Each row below holds a small network's activations on one input, seen along a few directions.
Each table varies a few parts of the input and shows all the possible inputs, shuffled.
Descriptions start from the smaller parts, as in this example, which fits no table here: one of 4 places along a line, together with either a single point or one of 11 places along a line or (one of 3 separate values, together with one of 5 places around a ring).
Shared parts are said once, and a part with two or three values counts as separate values.
In the rows, zero is written as 128.

Other details of the inputs vary at random and push rows far along three fixed directions, the same in every table; ignore that.

Table:
x1: [106 128 143 149 117 107 136 120 121 134 144 168]
x2: [102 112 148 175 105 100 142 133 109 130 138 185]
x3: [ 92 104  36 115  84 197 111 181 157 131 177 102]
x4: [104 122 146 147 131 123 159 123 108 110 121 156]
x5: [105 107  40 110  69 223 136 172 143 134 170  99]
x6: [130  92  98 178 112 141 102 185 130 120 121 138]
x7: [191 169 168  77 203  79  79  91 155 142  91  73]
x8: [141 107 103 150 115 135  92 167 138 135 126 118]
x9: [149  96 107 167  91 163 120 170 115 135 118 134]
x10: [ 39 134 128 138 125 107 177 108 118 109 171 175]
x11: [190 150 166 104 160  88  83 106 144 152  98  97]
x12: [121 148  54  44 126 211 123 140 168 124 155  46]
x13: [125 101 124 187 113 116 107 162 119 129 126 163]
x14: [139 164 165  84 161 116 146  74 128 126 121 107]
x15: [ 43 137 126 130 102 120 180  98 122 125 187 181]
x16: [ 91 174 158  75 138 100 169  57 130 139 162 133]
x17: [ 79 178 153  59 173  98 175  58 140 112 155 119]
x18: [148 141 176 134 151 102 141  96 109 125 100 137]
x19: [152 107 112 152 125 159 113 163 126 119 101 118]
x20: [174 123 123 130 152 128  93 152 140 122  93  95]
x21: [175 129 120 120 120 139  96 138 140 149 117  99]
x22: [108 120 148 150 132 119 157 122 106 109 115 159]
x23: [135 137 165 130 137  85 125 102 124 139 124 148]
x24: [116 120 151 150 121 121 159 116 101 115 119 158]
x25: [151 104 111 154 119 128  89 168 134 136 118 122]
x26: [145  99 145 192 133  96 103 163 112 121  97 157]
x27: [195 151 172  97 181  73  78 100 146 148  90  90]
x28: [189 130 169 138 149 111 109 121 115 129  78 115]
x29: [ 88 192 155  38 162 120 183  38 136 122 162 107]
x30: [131  97  89 168  77 164 115 175 122 136 139 145]
x31: [ 33 129 120 130 119 112 182 109 118 107 175 176]
x32: [144  99 138 192 133 115 116 161 114 111  95 158]
x33: [ 56 132 135 128  99 130 199  95 103 121 170 178]
x34: [131 136  57  57  95 192 115 142 163 147 163  61]
x35: [138 103 129 179  98 142 130 153 104 131 120 160]
x36: [176 117 126 132 152 124  93 151 137 122  86 100]
x37: [127 163  56  19 149 192 112 126 185 126 159  30]
x38: [166 113 148 157 119 124 120 139 109 137 103 138]
x39: [182 131 165 138 163 107 105 126 121 125  73 113]
x40: [114 126 146 147 108 111 149 117 111 134 140 162]
Each input here is: one of 5 places along a line, together with one of 8 places around a ring.
The inputs of x21 and x30 match in every part but the place on the line of 5. If x3 is changed in the same way as x21 into x30, which row does it become?
> x13
Change only the place on the ring of 8 in x39. List by row number the other rows that result.
> x8, x9, x10, x11, x16, x18, x20
Start at x31 and move only the place on the line of 5, one step at a time. The first step leads to x26. Which rows follow, in order?
> x10, x6, x7
Change only the place on the ring of 8 in x27. List by row number the other rows that result.
> x22, x23, x24, x31, x33, x34, x36

Table:
x41: [115 107  58 111  97 220 148 161 141  91 131 119]
x42: [130 132 172 114 155  92 177  95 106 102  90 139]
x43: [167 135 128 133 108 160 111 126 130 150 111 122]
x44: [ 88 160 186 139 193  75 134  86 125 118 133 154]
x45: [ 58 100 130 173 134  97 138 143 107 107 146 162]
x46: [ 94 100  96 167 103 212 169 158 103 101 136 147]
x47: [187 117 115 154 123 136  61 146 146 163 111 128]
x48: [168 190 120  56 133 147 134  87 166 143 155  45]
x49: [133 139 184 118 122  82 157  89 102 148 117 137]
x50: [ 54 120 114 178 134 126 136 137 129 107 146 185]
x51: [101  98  83 134  59 187 143 158 107 138 159 113]
x52: [111 111 143 178 102  97 125 124 124 130 141 209]
x53: [ 87 136 106  72 112 117 144 111 140 155 184 118]
x54: [ 94 136 182 121 157 107 189  72  84 100 115 143]
x55: [ 98 133 164 124 175  53 130 114 126 119 122 137]
x56: [ 86 124  88 127 114 206 174 126 120 101 137 141]
x57: [ 73 115 121 144 107 145 200 128 100  84 129 187]
x58: [120 160 202 124 139  91 162  67  88 144 129 155]
x59: [ 97  86  75 125  93 194 170 174 111 106 132 115]
x60: [122 169 142  52 153 113 117  75 143 164 171  97]
x61: [201 111  60  98 102 158  48 188 174 161 119  78]
x62: [134 124 111 130 151 121  84 155 163 109 114 124]
x63: [ 57 115 108 160 122 100 142 152 132  95 143 186]
x64: [165 188 168  12 180  52 106  49 170 165 132  71]
x65: [101 155 126  53 135 110 129  72 142 158 179  93]
x66: [225  94 189 236 116 120  81 166  89 156  55 157]
x67: [191 114  90  94  90 159  94 171 149 152 104  64]
x68: [229  99 162 246 124  72  63 177 119 147  85 157]
x69: [105 119 144 162  80 132 162 117 112 121 138 193]
x70: [143 136  47 114 138 169  78 184 186 115 151  46]
x71: [ 68 112 119 166 137 118 127 156 112 112 149 160]
x72: [102 157 111  69  94 145 164 102 138 133 157 126]
x73: [177 131 109 140 141 170 138 149 132 101 107  86]
x74: [157 125 128 139 127 142  89 135 140 164 142 121]
x75: [240 117 204 168 185 106  89 134  86 124  26 112]
x76: [130 141 123  77 173  79  98 124 165 122 114  82]
What do these inputs look like to the network?
> one of 4 places along a line, together with either a single point or one of 8 places around a ring
The inputs of x60 and x58 match in every part but the place on the line of 4. If x53 is changed in the same way as x60 into x58, which row does it become?
> x49
Start at x45 and move only the place on the line of 4, one step at a time. The first step leads to x65. Which rows follow, in order?
> x51, x54
Start at x41 and move only the place on the ring of 8, one step at a time. The first step leads to x57. Which rows follow, in order?
> x42, x59, x54, x75, x46, x56
Change only the place on the ring of 8 in x76. List by row number the other rows that result.
> x44, x45, x50, x55, x62, x63, x71
